F: [154  90 101 144 215  95 122 140 156 162  86 202 137 167 143 116 130 121
 105 139 126 121 125 118 116]
D: [123 126 119  96  93 113 100 172 144 155  91  85  85 132 106 157 116 131
 168 120 124 140 122 152 136]
W: [154  90 101 144 215  95 122 140 156 162  86 202 136 167 131 145  89 134
 147 112 107 158 112 135  93]
diff F: [154  90 101 144 215  95 122 140 156 161  86 202 137 167 143 116 130 121
 105 139 126 121 125 118 116] => 10, [162]
tail: [ 86 202 136 167] => [131 145  89 134 147 112 107 158 112 135  93]
diff D: [123 126 119  97  93 113 100 172 144 155  91  85  85 132 106 157 116 131
 168 120 124 140 122 152 136] => 4, [96]
diff D: [123 126 119  96  94 113 100 172 144 155  91  85  85 132 106 157 116 131
 168 120 124 140 122 152 136] => 5, [93]

V: [125 185 164  94 178 175  94 176 152  93 103 124 130 104 159 146 120 127
 145 119 137 125 174  83 148 114 154 133 133]
B: [107 145  63  83 165 182 148 138 138 139  94 137 126 152 115 138 115 167
 145 123  95 119 151 101 103 187 170 128 137]
E: [147 124 176 165 103  95 115 116 131 104 142  97  78  81 131  99 103  98
 146 123  99 108 118 166 120 136  60 112 151]
R: [151 115 120 130 147  63  92 146 147 127 152 127 148  87 133 137 156 130
 133 158 135 143  93 145 130  41 143 135  93]
A: [147  99 113 112  67  94 142 108 123 137 148 140 147  81 131  98 165 172
 116 152 127 172  82 175 104 100 148 126 122]
Y: [135 153 124 125 153 197  65 123 111 112 125 149 129 155 142 169 151  99
 119 135 137 151 116  67  77 158 150 154 150]
Q: [ 76 141 135 162 137 110 156 140 113 126 119 109  99 122 134  42  87 143
 119 109 167 101 163 161 164 124  87 130 132]
P: [123 110 107  91 136  86 129 137 136 162 173 146 178 161 110 166 161 121
 114 114 170  81  98 118 137  97 178 152 107]
U: [ 84 100 132 140 112 112 138 103  73 135 120 117 105 157  88 118 110 145
  79 125  97 106 118 170 150 186  70 111 153]
M: [125 185 164  94 178 175  94 176 152  93 103 124 130 104 159 146 120 127
 145 119 137 125 174  96  87 153 115 104  87]
diff A: [147  99 113 112  67  94 142 108 123 137 149 140 147  81 131  98 165 172
 116 152 127 172  82 175 104 100 148 126 122] => 11, [148]
key -> tag
[152] -> j521
[177] -> j733
[147] -> j573
[111] -> j732
[176] -> j234
[146] -> j897
[73] -> j64
[151] -> j478
[72] -> j269
key V 9:  => j521
diff Q: [ 76 141 135 162 137 110 156 140 113 126 119 109  99 122 134  42  87 143
 119 108 167 101 163 161 164 124  87 130 132] => 20, [109]
tail: [146 123] => [ 99 108 118 166 120 136  60 112 151]
tail: [ 81 131  99] => [103  98 146 123  99 108 118 166 120 136  60 112 151]
diff U: [ 84 100 132 140 112 112 138 103  73 135 120 116 105 157  88 118 110 145
  79 125  97 106 118 170 150 186  70 111 153] => 12, [117]

K: [ 89 179 150 186 168  94 120  94 191 117 148 102  81 107 153 114  82 180
 161  76]
S: [176 144 160 110 173 122 170  71 177 139 161 121  86  73 126 102 157 117
 148 173]
L: [153 191 139 153 148  96  95  92 179  94 183 106  97  88 154  98 117 180
  86 173]
G: [166  92 145 190  88 113 122  94 191 116 148  66 122 147  70 125  95 193
 191 188]
N: [185 179 189  95  66 180  96 112 127  81 107  72 175 166  71  74 177  68
 112 151]
X: [185 179 189  95  66 180  96 112 127  81 107  94  91 119 144 143 175 151
 173 177]
C: [121  72  63 157  68 188 185 125 181 114 142 119  78  75 160 171 159 192
  70 103]
back: [166 175  72 107  81 127 112  96 180] => N
diff G: [166  92 145 190  88 113 122  94 191 116 148  66 122 146  70 125  95 193
 191 188] => 14, [147]
diff K: [ 89 179 150 186 168  94 120  94 191 117 149 102  81 107 153 114  82 180
 161  76] => 11, [148]
tail: [ 94 191 116 148] => [ 66 122 147  70 125  95 193 191 188]
diff X: [185 179 189  95  66 180  96 112 127  81 107  94  91 119 144 143 175 151
 173 178] => 20, [177]
diff S: [176 144 160 110 173 122 170  71 177 139 161 121  86  72 126 102 157 117
 148 173] => 14, [73]

zif: [107 183 108 162  40 133 120 115]
mul: [113 159 117 143 102 187  67 158]
sedeb: [108 170  72 158 109 175 181 109]
degil: [ 77 158 108 183 111 174  73 132]
linu: [177 107 162  63 125 120 124 141]
nor: [104 109 158 117 179  96 183  71]
vidu: [117 143 180  72 153 105 100 184]
tos: [175  72 158 109 181 108 170  63]
bigad: [143 113 180  72 152 105 188 162]
nubi: [143 113 180  72 152 105 188 108]
Sonu: [155 109 184 107 154  64 137 131]
back: [143 117 159 113] => mul
diff nor: [104 109 158 117 179  96 182  71] => 7, [183]
back: [170 108 181 109 158  72 175] => tos
tail: [187  67] => [158]

Z: [135 107 160 141 131 123 126 111 141 114 150 113 120 137  95 134 139 137
 121 125 112 107 134 100 149 107 132  96 105 119 133 110 103 106 132 138
 143 100 138 112 138]
J: [144 117 111 111 136 108 122 126 129 115 112 133 136 138 166 132 116 149
 164 141 136 128 138 135 102 131 119 162 157 112 149 131 140 121 119 127
 112 136 139 146 130]
H: [144 117 111 111 136 108 122 126 129 115 112 133 136 138 166 132 116 149
 164 141 139 128 138 135 102 131 119 162 149 112 149 131 140 121 119 127
 112 136 139 146 130]
diff J: [144 117 111 111 136 108 122 126 129 115 112 133 136 138 166 132 116 149
 164 141 136 128 138 135 102 131 118 162 157 112 149 131 140 121 119 127
 112 136 139 146 130] => 27, [119]
tags:
[126] -> j139
[123] -> j603
[104] -> j322
[105] -> j712
[122] -> j954
[125] -> j817
key Z 7:  => j139

tigo: [149 167 115 181  92 169 122]
Keko: [111 151 102 151 213 145 175]
Dideg: [101  91 159 113  49  92 114]
bazen: [158 167 115 181  92 169 122]
tail: [158 167 115] => [181  92 169 122]
key -> tag
[123] -> j752
[121] -> j226
[115] -> j154
[167] -> j493
[168] -> j888
[122] -> j602
[114] -> j929
key bazen 7:  => j602
find: [101  91 159 113  49  92 114] => Dideg
find: [111 151 102 151 213 145 175] => Keko
back: [213 151 102] => Keko

Vub: [129 125 127 132 126 118 116 137 128 128 135 130 128 120 129 130 130 121
 130 124 127 134 128]
nuv: [135 130 127 101  90  79 141 191 128 128 140 134  95 120 129 130 100  53
 139 145 144 121 128]
dif: [129 125 127 132 123 116 116 137 128 128 135 130 128 120 129 130 118 103
 130 124 127 134 127]
suz: [135 130 127 101  90  79 141 191 128 128 140 134  95 120 129 130 130  53
 139 145 144 121 128]
Fir: [129 125 127 132 116 123 117 137 128 128 135 130 128 120 129 130 130 121
 130 124 127 134 128]
saz: [135 130 127 101  90  79 141 191 128 128 140 134  95 112 129 130 100  53
 139 145 144 121 128]
find: [129 125 127 132 123 116 116 137 128 128 135 130 128 120 129 130 118 103
 130 124 127 134 127] => dif
find: [135 130 127 101  90  79 141 191 128 128 140 134  95 120 129 130 100  53
 139 145 144 121 128] => nuv
find: [129 125 127 132 126 118 116 137 128 128 135 130 128 120 129 130 130 121
 130 124 127 134 128] => Vub
back: [127 124 130 103 118] => dif
Table of tags by key:
[100] -> j501
[118] -> j619
[101] -> j767
[119] -> j12
[112] -> j700
key saz 17:  => j501

nov: [133 126 116 129 136 153  91 117 115 156 116 151  95 200  96 118 132 141
 135 109  74 160 153 152]
gif: [150 123 126 118 123 142  99 106 131 145 128 144 100 200 102 119 124 138
 129  94  83 167 148 155]
mimed: [130 126 111 133 140 157  91 119 112 157 112 154  97 200 106 116 122 136
 126  91  87 165 147 155]
sotev: [144  99 200 102 119 124 138 129  94  83 167 148  98 200  99 117 127 140
 130 101  78 164 150 153]
Gagop: [ 91 117 115 156 116 151  95 198  96 118 132 154  97 200  94 119 132 139
 135 112  73 158 154 149]
back: [132 118  96 200  95 151 116 156 115 117  91] => nov
tags:
[95] -> j441
[94] -> j395
[109] -> j731
[91] -> j280
[90] -> j373
[154] -> j488
[92] -> j94
key mimed 20:  => j280
back: [148 167  83  94 129 138 124 119 102 200 100 144] => gif
diff sotev: [144  99 200 102 119 124 138 129  94  83 167 148  98 200  99 117 127 140
 130 101  78 164 150 154] => 24, [153]
find: [ 91 117 115 156 116 151  95 198  96 118 132 154  97 200  94 119 132 139
 135 112  73 158 154 149] => Gagop
back: [ 87  91 126 136 122] => mimed
diff nov: [133 126 116 129 136 153  91 117 115 156 116 151  95 200  96 118 132 141
 135 109  74 160 154 152] => 23, [153]

zib: [178 100 143 136]
zazas: [ 74 158 114 120]
Kof: [ 58 169 166  98]
Table of tags by key:
[135] -> j933
[178] -> j176
[120] -> j245
[136] -> j57
[119] -> j940
key zib 4:  => j57
find: [ 58 169 166  98] => Kof

mitam: [197 134 143 196 130 143 108 125 191 166 185  41 179 173 147  82  94 116
 158 138 191  93  47 145 133 193  40 184 152 122 187 126 163  42 193  90
 196]
vog: [192 136 165 195 131 148 134 146 187 159 174  80 185 163 147 101 127 143
 172 146 179 112  89 136 139 101 111 112 136 146 135 127 123  82 182 125
 189]
nelu: [145 135 133 139 126 136 109 127 145 143 145 100 133 144 138 109 104 109
 122 134 145 121  97 123 135 139 101 136 136 112 146 111 127  99 146 103
 145]
Lun: [ 91 159 128  80 158 151  94 154 105 139 121 162  69 135 150 124 100  88
  74 152 113 177 141  79 160  80 164  70 107  86 120  83  70 151 108 102
  99]
Zesi: [184 119 125 188 141 126 142 109 172 147 168  71 183 154 130 128 130 147
 175 122 174  91  84 169 120 191  73 181 137 152 171 153 177  80 177 126
 182]
back: [127 111 146 112 136 136 101 139 135 123] => nelu
diff Zesi: [184 119 125 188 141 126 142 109 172 147 168  71 183 154 130 128 130 147
 175 121 174  91  84 169 120 191  73 181 137 152 171 153 177  80 177 126
 182] => 20, [122]
diff Zesi: [184 119 125 188 141 126 142 109 172 147 168  71 183 154 129 128 130 147
 175 122 174  91  84 169 120 191  73 181 137 152 171 153 177  80 177 126
 182] => 15, [130]
key -> tag
[192] -> j197
[191] -> j679
[122] -> j459
[172] -> j858
[187] -> j310
[105] -> j826
[173] -> j163
key mitam 9:  => j679
back: [182  82 123 127 135 146 136 112 111 101] => vog

Nuto: [124 158 131 119  74]
fenan: [141 122 131 119 120]
zuzu: [135  84 141 123 148]
back: [123 141] => zuzu
tail: [ 84 141] => [123 148]
Table of tags by key:
[141] -> j388
[140] -> j133
[131] -> j210
[147] -> j300
[148] -> j547
[142] -> j539
key zuzu 3:  => j388
find: [124 158 131 119  74] => Nuto

Giki: [ 65  79 171 129 171]
Vos: [130 129 171 176  80]
vome: [ 65  80 171 176 129]
back: [171 129 171] => Giki
diff vome: [ 65  80 171 176 130] => 5, [129]
tail: [ 65  79 171 129] => [171]
key -> tag
[80] -> j231
[79] -> j345
[129] -> j844
key vome 2:  => j231
find: [ 65  80 171 176 129] => vome
back: [ 80 176 171 129] => Vos
tail: [ 80 171] => [176 129]

Fafu: [169 114 207 142  97 136 160 149]
Tugi: [155 118 207 142  97  88 160 149]
vum: [186  93 155 185  98 122 113 112]
Budu: [124 139 208 142  97  88 160 117]
back: [155  93] => vum
Table of tags by key:
[123] -> j65
[88] -> j276
[186] -> j344
[122] -> j715
key vum 6:  => j715
back: [185 155] => vum
find: [155 118 207 142  97  88 160 149] => Tugi
back: [117 160] => Budu
tail: [207 142  97 136] => [160 149]
tail: [207 142  97  88 160] => [149]

